A small network was shown many inputs. Here are its activations along a few directions, one row for each input.
In each table, some parts of the input vary, and every possible input appears once, in random order.
A made-up example of a description, with smaller parts first: ring(5) and (point or (values(2) and line(4)) or ring(9)).
Shared parts are said once, and a part with two or three values counts as separate values.
(in the rows, 128 means zero)

Other details of the inputs vary at random and push rows far along two fixed directions, the same in every table; ignore that.

Table:
r1: [119  71 146 145 130 155 127 100 130  89 126 115 112 123]
r2: [ 92  98 132 146 136 160  89 128 129 109 136 114 131  80]
r3: [110 121 149 179 151 143 144 114 135 101 101 104 123 126]
r4: [147 187 135 154 159 104 176 142 127 154 101 127 130 151]
r5: [108 109 128  83 155 153 102  99 125 122 141 127 126  93]
r6: [106 100 145 164 158 164 118 122 130 107 126 109 120  83]
r7: [147 140  84  75  49  93  81 173 122 163 170 164 148 139]
r8: [148 109 146 123 144 138 155  90 125 102 117 126 105 141]
r9: [172 188 117 126 129  87 181 163 134 177 127 141 132 170]
r10: [ 90 163  97  87  92 106  66 146 121 150 134 142 165 123]
r11: [ 98 128 109  69 112 126  82 112 127 130 139 135 146 122]
r12: [183 169 120 133  95  80 179 151 131 151 121 146 124 194]
r13: [186 143 121 172  97  96 180 189 135 164 140 140 122 167]
r14: [162 202 120 149 140  91 170 178 126 183 120 140 138 148]
r15: [ 95 131 144 122 173 150 117  89 121 109 106 115 128 104]
r16: [106  69 133 127 107 151  98 106 129  92 135 121 123 119]
r17: [136 140 145 191 152 132 166 143 136 125 109 111 121 130]
r18: [145  84 150 163 144 150 158 118 131 107 128 117 104 125]
r19: [ 84 101 132 145 128 154  87 119 130 101 126 112 135  95]
r20: [170 128 137 177 115 110 186 152 136 135 121 127 114 170]
r21: [141  89 144 110 151 157 131  91 121 102 136 128 103 105]
r22: [140 165 145 151 180 127 169 127 124 142 106 122 122 125]
r23: [159 107 146 173 133 130 178 132 134 119 121 120 107 151]
r24: [ 99 129 144 122 177 152 118  94 120 113 111 116 126  96]
r25: [117  90 131  90 119 145 100  85 122  94 133 131 119 120]
r26: [158 173 133 131 150 102 187 129 134 150 110 129 123 170]
r27: [111 148 148 138 178 138 146  96 124 116  96 114 125 124]
r28: [130 102 112  80  97 134  85 124 120 125 158 146 128 109]
r29: [124 122  86 109  27  91  76 181 131 150 160 151 158 156]
r30: [ 90  98 132 146 134 159  88 125 129 107 133 114 132  83]
r31: [147 152 142 127 167 122 179 109 132 134 110 122 117 150]
r32: [131 122  97  75  66 110  79 143 122 139 159 154 141 132]
r33: [117 113 141 100 174 155 130  88 127 115 127 120 116 104]
r34: [113 114 141 100 170 152 129  84 127 111 122 119 118 111]
r35: [134 121  97  75  68 111  79 145 122 141 161 154 140 129]
r36: [ 92 135  97 128  70 115  64 169 131 139 144 133 161 117]
r37: [138 166 145 151 178 126 168 125 125 140 103 121 123 128]
r38: [147 160 136 194 134 112 174 163 138 141 109 118 127 149]
r39: [135 119  86 111  37  98  78 194 129 161 172 154 153 138]
r40: [ 94 114 128  81 142 143  99  82 127 108 124 123 132 119]
Each input here is: ring(5) and line(8).
Q: Changing only the line(8) part turns r38 into r17. The same change can be made to r31. Which row results?
A: r34
Q: Changing only the line(8) part turns r21 into r28. The same change can be made to r13. Which row results?
A: r18

Table:
r41: [132  82 146 149 125 137 147 110 125  93 132 113 109 145]
r42: [148 161 111 143 130 104 155 165 130 164 145 134 143 148]
r43: [121 117 146 142 170 147 139 112 122 130 134 119 120 119]
r44: [134 160 116 143 118 104 156 172 146 168 123 125 137 147]
r45: [106 122 121 101 115 126 105 108 128 111 139 110 128 127]
r46: [167 172 111 135 121 103 149 165 129 145 138 141 125 142]
r47: [111 113 137 145 166 139 143 119 138 121 113 118 124 112]
r48: [114 112 130 138 136 130 115 123 119 127 115 119 123  98]
r49: [118 121 139 135 165 154 148 112 132 127 136 106 123 118]
r50: [158 161 139 140 154 133 183 147 134 139 124 125 115 149]
r51: [161 163 123 130 122 112 154 172 111 159 132 148 132 146]
r52: [102 121 127 121 127 139  98 127 137 114 125 131 152 112]
r53: [149 164  97 135 106  94 128 168 129 163 155 134 143 137]
r54: [ 97  97  92 107  38 132  49 157 125 120 165 148 150 125]
r55: [150 141 120 126 136 107 159 134 138 147 119 136 132 160]
r56: [119 119 154 146 152 146 136 114 121 114 101 122 135 119]
r57: [127  79 143 169 132 144 144 129 138 110 123 114 108 118]
r58: [116 102 123  97 126 134 105 112 116 133 124 135 136 123]
r59: [128 124 150 152 146 139 131 109 121 107 101 116 127 112]
r60: [124 121 136 131 152 124 141  94 125  98 121 111 117 133]
r61: [135  80 130 117  94 145 112 125 136 111 146 141 122 114]
r62: [133 117 143 118 158 145 151 102 137 114 119 135 122 117]
r63: [141 179 112 144  99 106 150 151 137 143 122 128 131 163]
r64: [115 116 150 126 158 132 140 100 119 112 119 120 118 143]
r65: [164 175 115 129 115 110 153 165 134 150 139 131 122 144]
r66: [101 118 118 121 122 133 102 127 141 128 130 111 128  99]
r67: [123 121 146 132 151 124 135  94 119 105 119 114 110 136]
r68: [130 120 147 112 152 152 154 102 143 119 120 125 119 120]
r69: [140 128 146 133 161 146 133 112 120 110 127 126 102 112]
r70: [112 120 144 119 152 139 150 100 130 109 122 106 122 142]
r71: [ 89 135  82  89  65 119  43 142 124 124 154 147 157 113]
r72: [115 119 123 123 133 134  94 120 119 131 150 123 126 103]
r73: [144  74 141 144 129 143 146 107 136 106 125 120 107 140]
r74: [164 168 119 121 104 103 159 149 146 155 129 137 127 146]
r75: [122 110 122 102 124 125  94 105 128 126 129 131 123 122]
r76: [119 117 133 151 159 132 138 114 138 114 113 112 116 105]
r77: [ 97 128  85  82  76 125  50 150 128 149 179 127 154  96]
r78: [107 131 140 136 147 156 145 104 134 107 112 115 123 137]
r79: [159 167 115 129 128 110 155 171 129 152 138 147 133 148]
r80: [126 119 131 100 120 132 100 110 130 123 134 142 122 104]
r81: [122 131 146 145 145 144 135 108 144 104 109 105 126 117]
r82: [107 126 121 124 111 138  96 113 109 112 122 130 131 116]
r83: [119 114 116  96 119 132 103 105 138 124 132 118 126 122]
r84: [115 117 140 125 159 131 146 100 125 104 121 117 125 140]
r85: [110 111 124 117 135 143 105 127 108 138 145 127 140 104]
r86: [132 117 154 119 157 145 145 102 132 122 117 138 116 120]
r87: [ 98 122 125 118 117 145 101 118 109 118 121 136 140 123]
r88: [ 80 131  96  84  70 127  42 147 118 138 152 155 159 122]
r89: [163 156 107 129 114  88 150 145 138 153 124 137 131 161]
r90: [111 125 123 126 121 131  93 121 137 107 125 125 144 105]
r91: [157 142 141 141 153 111 175 126 133 150 108 134 117 168]
r92: [ 87 126 105  88  75 122  38 157 129 142 149 151 170 109]
r93: [118 132 143 148 146 141 130  98 123 103 110 123 111 131]
r94: [170 168 119 136 116 105 149 166 111 153 132 142 123 139]
r95: [117 121 130 103 138 147  99 132 118 125 144 141 125 110]
r96: [111 109 120  90 125 140 109 111 138 130 132 123 135 128]
r97: [118 117 143 152 158 132 132 113 132 122 111 115 109 108]
r98: [ 99 106 125 122 130 135 103 134 118 137 123 128 137 101]
r99: [110 113 147 146 165 139 137 119 132 128 111 121 117 115]
r100: [144 156 123 129 112  91 156 153 110 154 124 136 140 170]
r101: [136 113 151 119 152 147 150 103 120 122 112 136 121 115]
r102: [148  90 145 150 136 158 145 128 126  98 139 125 101 121]
r103: [162 151 135 167 150 115 175 136 114 148 124 118 118 137]
r104: [126 117 144 132 146 126 140  95 107 106 114 112 115 131]
r105: [119  86 133 145  94 144  99 136 137 103 136 126 136 118]
r106: [164 127 117 167  96 110 156 175 131 153 156 130 127 154]
r107: [151 171 128 155 109  95 136 160 136 149 116 136 138 150]
r108: [ 96 126 118 117 123 143 102 118 126 110 128 135 141 126]
r109: [140 170 126 143 111 109 151 166 147 153 119 128 150 156]
r110: [144 117 147 125 146 140 145  97 120 115 112 131 112 108]
r111: [166 152 114 130 109  91 149 145 121 161 117 138 129 158]
r112: [160 164 104 113  93  92 134 157 139 155 138 153 139 138]
Q: Changing only one part turns r103 into r59. The same change can be made to r85. Which row results?
A: r56
Q: Changing only one part turns r64 into r92. The same change can be made to r41. Which row results?
A: r105
Q: What do these inputs look like to the network?
A: ring(8) and (point or (values(2) and line(4)))
Q: Which other rows does r88 become when the values(2) part takes its other values? List them by row number.
A: r93
Q: Which other rows agree with r69 in the ring(8) part? List them by row number.
A: r46, r50, r51, r65, r79, r94, r95, r102

Table:
r113: [106 132 128 118 134 139 110 109 126 112 124 120 128 117]
r114: [138 130 119 137 100 112 140 155 137 145 131 132 138 148]
r115: [113 131 129 120 137 141 111 111 123 113 129 121 131 110]
r116: [113 127 133 117 135 143 111 113 123 116 122 129 134 111]
r117: [111 117 131 112 140 142 118 114 130 126 127 123 136 113]
r118: [107 125 127 118 137 131 109 106 121 118 123 119 127 119]
r119: [165 126 169 199 186 131 219  99 129 103  90 101  92 157]
r120: [141 138 120 131 115 113 135 155 124 152 134 143 134 143]
r121: [114  99 129 129 126 138 116 117 125 110 137 121 126 126]
r122: [104 117 131 110 139 137 112 110 124 123 124 129 132 126]
r123: [115 115 129 117 142 142 119 119 129 124 136 118 126 107]
r124: [181 125 171 169 183 138 223  92 135 106  97 114  84 159]
r125: [143 150 120 136 108 116 132 155 125 145 128 142 133 136]
r126: [117 123 134 119 135 144 111 119 121 116 124 130 129 106]
r127: [103 118 130 110 137 140 116 112 133 125 122 122 133 120]
r128: [111 116 132 111 142 139 113 113 121 124 129 130 135 118]
r129: [116 100 132 132 120 135 111 115 122 111 124 126 129 121]
r130: [117 109 127 124 136 145 119 120 130 123 138 119 123 109]
r131: [140 135 121 134 106 115 138 156 135 151 133 133 135 143]
r132: [117 108 127 123 138 142 114 119 121 121 140 126 123 115]
r133: [143 141 118 141 105 105 130 151 123 144 134 131 129 142]
r134: [138 160 116 129 120 109 132 149 137 146 133 132 139 136]
r135: [152 144 167 177 205 133 219  95 131 115  90 103  96 161]
r136: [131  97 128 107 113 137 117 106 129 105 136 130 120 128]
r137: [140 139 116 144 101 110 133 155 141 135 135 130 135 145]
r138: [142 141 122 139 105 114 132 157 139 144 129 139 134 140]
r139: [138 129 121 137 103 110 136 154 128 142 132 138 137 155]
r140: [119 112 128 128 134 137 110 116 118 118 132 124 121 109]
r141: [114 123 128 119 140 133 110 109 118 119 128 121 130 112]
r142: [115 112 132 114 139 144 118 120 128 126 129 125 130 108]
r143: [113 120 132 116 138 134 109 110 118 122 121 128 134 112]
r144: [158 147 118 106 112 108 140 141 127 145 137 144 126 143]
r145: [140 138 117 136 107 113 137 156 135 149 140 126 131 142]
r146: [142 152 117 131 118 104 130 150 120 148 133 133 132 134]
r147: [117 118 134 119 139 142 113 120 132 119 125 131 129 105]
r148: [105 129 132 115 132 140 109 110 125 115 118 127 132 118]
r149: [115 102 132 132 121 142 114 120 137 108 126 127 130 118]
r150: [165 145 170 186 204 139 219 105 139 112  92 106  93 140]
r151: [117 115 133 119 137 136 110 116 117 122 124 130 128 108]
r152: [140 134 123 134 108 112 134 155 126 149 134 140 134 149]
r153: [114 100 128 130 124 141 120 118 134 112 136 114 127 120]
r154: [111 120 127 114 142 141 118 113 130 123 134 116 132 112]
r155: [119 119 129 129 131 145 112 119 123 113 133 124 122 107]
r156: [118 110 131 132 129 142 113 120 136 112 134 121 123 112]
r157: [118 112 132 126 134 145 113 121 133 118 127 132 126 107]
r158: [140 144 117 144  97 111 133 153 130 132 134 130 133 146]
r159: [147 153 116 103 110 105 138 132 132 143 130 140 128 156]
r160: [136 153 116 124 123 107 134 147 124 150 137 133 139 145]
r161: [118 109 131 125 131 138 109 117 118 121 126 131 125 109]
r162: [159 140 116 113 106 111 140 142 129 144 139 145 123 145]
r163: [154 151 117 104 112 107 139 134 129 144 135 142 132 148]
r164: [131 155 119 126 115 102 130 142 124 149 118 137 138 148]
r165: [142 145 124 140 101 115 131 155 128 141 128 138 133 141]
r166: [117 126 131 122 137 142 112 118 122 113 131 123 125 105]
r167: [115 114 129 116 143 139 114 118 120 122 138 125 126 113]
r168: [118 115 132 132 124 144 111 118 125 109 133 121 122 113]
r169: [143 148 115 138 113 113 132 157 137 145 137 135 131 133]
r170: [129 155 113 123 117 108 137 146 136 151 131 125 137 147]
r171: [113 123 132 116 139 141 112 114 134 119 123 129 135 110]
r172: [140 141 121 142  96 113 133 154 130 134 126 137 137 147]
r173: [131 161 114 128 117 107 131 147 140 145 128 131 136 144]
r174: [116 103 131 126 131 140 113 119 123 117 139 122 123 120]
r175: [142 138 123 139 104 107 130 152 123 147 127 138 132 143]
r176: [131 158 119 125 116 109 132 147 139 147 120 138 140 145]
r177: [115 111 133 114 141 140 113 119 119 124 131 132 130 113]
r178: [116 106 130 121 134 146 118 121 130 125 131 126 127 110]
Q: What do these inputs look like to the network?
A: line(6) and (point or (values(2) and ring(5)))
Q: Changing only the line(6) part turns r143 into r161. The same change can be made to r134. Which row results?
A: r169
Q: Changing only the line(6) part turns r172 into r116. The same change can be made to r136. Which row results?
A: r163
Q: Which other rows agree with r168 in the line(6) part? List them by row number.
A: r124, r131, r133, r138, r145, r152, r156, r165, r174, r175
Q: Which other rows does r151 become when the values(2) part takes its other values? List them by row number.
A: r146
Q: Which other rows does r125 become when the ring(5) part takes its other values? List them by row number.
A: r120, r157, r161, r178

Table:
r179: [136 152 112 158  97 100 133 166 132 143 134 124 137 150]
r180: [148 163 119 121  99 106 140 152 135 148 127 138 138 152]
r181: [104  82 121 102 120 150  82 107 122 104 154 118 127  93]
r182: [148 153 114 144 107 116 139 172 136 156 140 139 136 136]
r183: [141 166 116 131 120 111 138 170 130 162 130 142 139 132]
r184: [ 87  79 129 128 110 148  72 113 120 101 129 123 136  97]
r185: [ 77 114 127 111 141 146  73  99 115 109 126 117 140  92]
r186: [144 150 112 131 103 107 142 157 139 147 136 141 140 159]
r187: [ 87  97 125  87 139 150  86  99 126 117 132 123 131  97]
r188: [157 154 111 132 101 102 136 154 136 147 135 142 128 147]
r189: [ 95  68 127 104 112 150  79 109 120 112 140 128 129 104]
r190: [ 92 115 130  88 137 154  83  89 110 105 130 125 132  99]
r191: [142 135 179 167 225 152 213  73 123  99  85 106  98 148]
r192: [109  77 129 108 112 149  75 104 118  99 138 136 122  97]
r193: [ 93 109 129  88 130 156  86  93 121 102 126 127 131  97]
r194: [144 128 178 167 219 154 216  77 135  96  81 107  97 145]
r195: [146 138 180 181 229 160 210  88 120 108  89 104  93 125]
r196: [153 153 116 122 110 100 141 156 136 159 135 136 138 141]
r197: [150 111 176 184 202 156 216  84 134  85  99  99  90 152]
r198: [129 169 113 140 112  97 132 160 133 154 117 133 145 143]
r199: [155 160 117 124 106  99 134 153 138 150 130 143 132 145]
r200: [157 150 112 137  98  99 135 158 130 141 143 137 124 150]
r201: [147 133 120 138  95 105 140 162 127 146 132 147 139 164]
r202: [ 99  96 125  99 115 159  84  97 127  97 137 124 129 100]
r203: [136 164 113 118 122  98 138 151 121 168 131 135 138 153]
r204: [150 153 114 134  91 107 141 157 127 139 139 132 130 157]
r205: [147 166 113 117 123  97 138 150 118 165 134 138 139 142]
r206: [151 167 113 119 113  97 135 151 130 152 126 146 131 143]
r207: [ 92  84 121  99 123 154  84 103 132 112 143 120 129 101]
r208: [145 160 120 136 113 113 137 171 137 159 135 139 139 134]
r209: [100  76 134 121 120 162  80 121 118 107 142 133 129  86]
r210: [154 140 121 137  85 106 139 157 122 143 128 144 133 158]
r211: [107  70 127 104 114 149  80 108 116 108 143 130 129  93]
r212: [ 92  80 121 102 119 151  82 108 126 107 151 116 126 104]
r213: [149 173 114 120 119  95 131 147 119 155 130 144 133 146]
r214: [149 160 112 117 117  98 142 154 129 161 130 139 138 140]
r215: [104  86 120  98 124 153  84 102 128 109 146 122 130  89]
r216: [ 97  88 127 119 126 164  82 121 123 103 153 120 126  86]
r217: [148 122 181 172 211 155 215  79 142  94  86 104  97 147]
r218: [139 128 180 194 207 149 206  84 142  95  76  93  98 134]
r219: [135 155 111 153  99 102 133 162 139 148 126 129 141 146]
r220: [141 151 116 122 109 101 141 156 140 162 132 134 137 153]
Q: What do these inputs look like to the network?
A: line(6) and (values(2) or ring(5))
Q: Changing only the line(6) part turns r196 into r211. The same change can be made to r217. Which row results?
A: r201
Q: Start at r190 and move only the line(6) part, one step at a time. The first step leads to r193. Which rows follow, in order?
A: r180, r202, r204, r210
Q: Which other rows does r207 become when the ring(5) part takes its other values? List them by row number.
A: r186, r188, r202, r215
Q: Which other rows agree with r206 in the line(6) part? List them by row number.
A: r183, r187, r193, r194, r198, r214
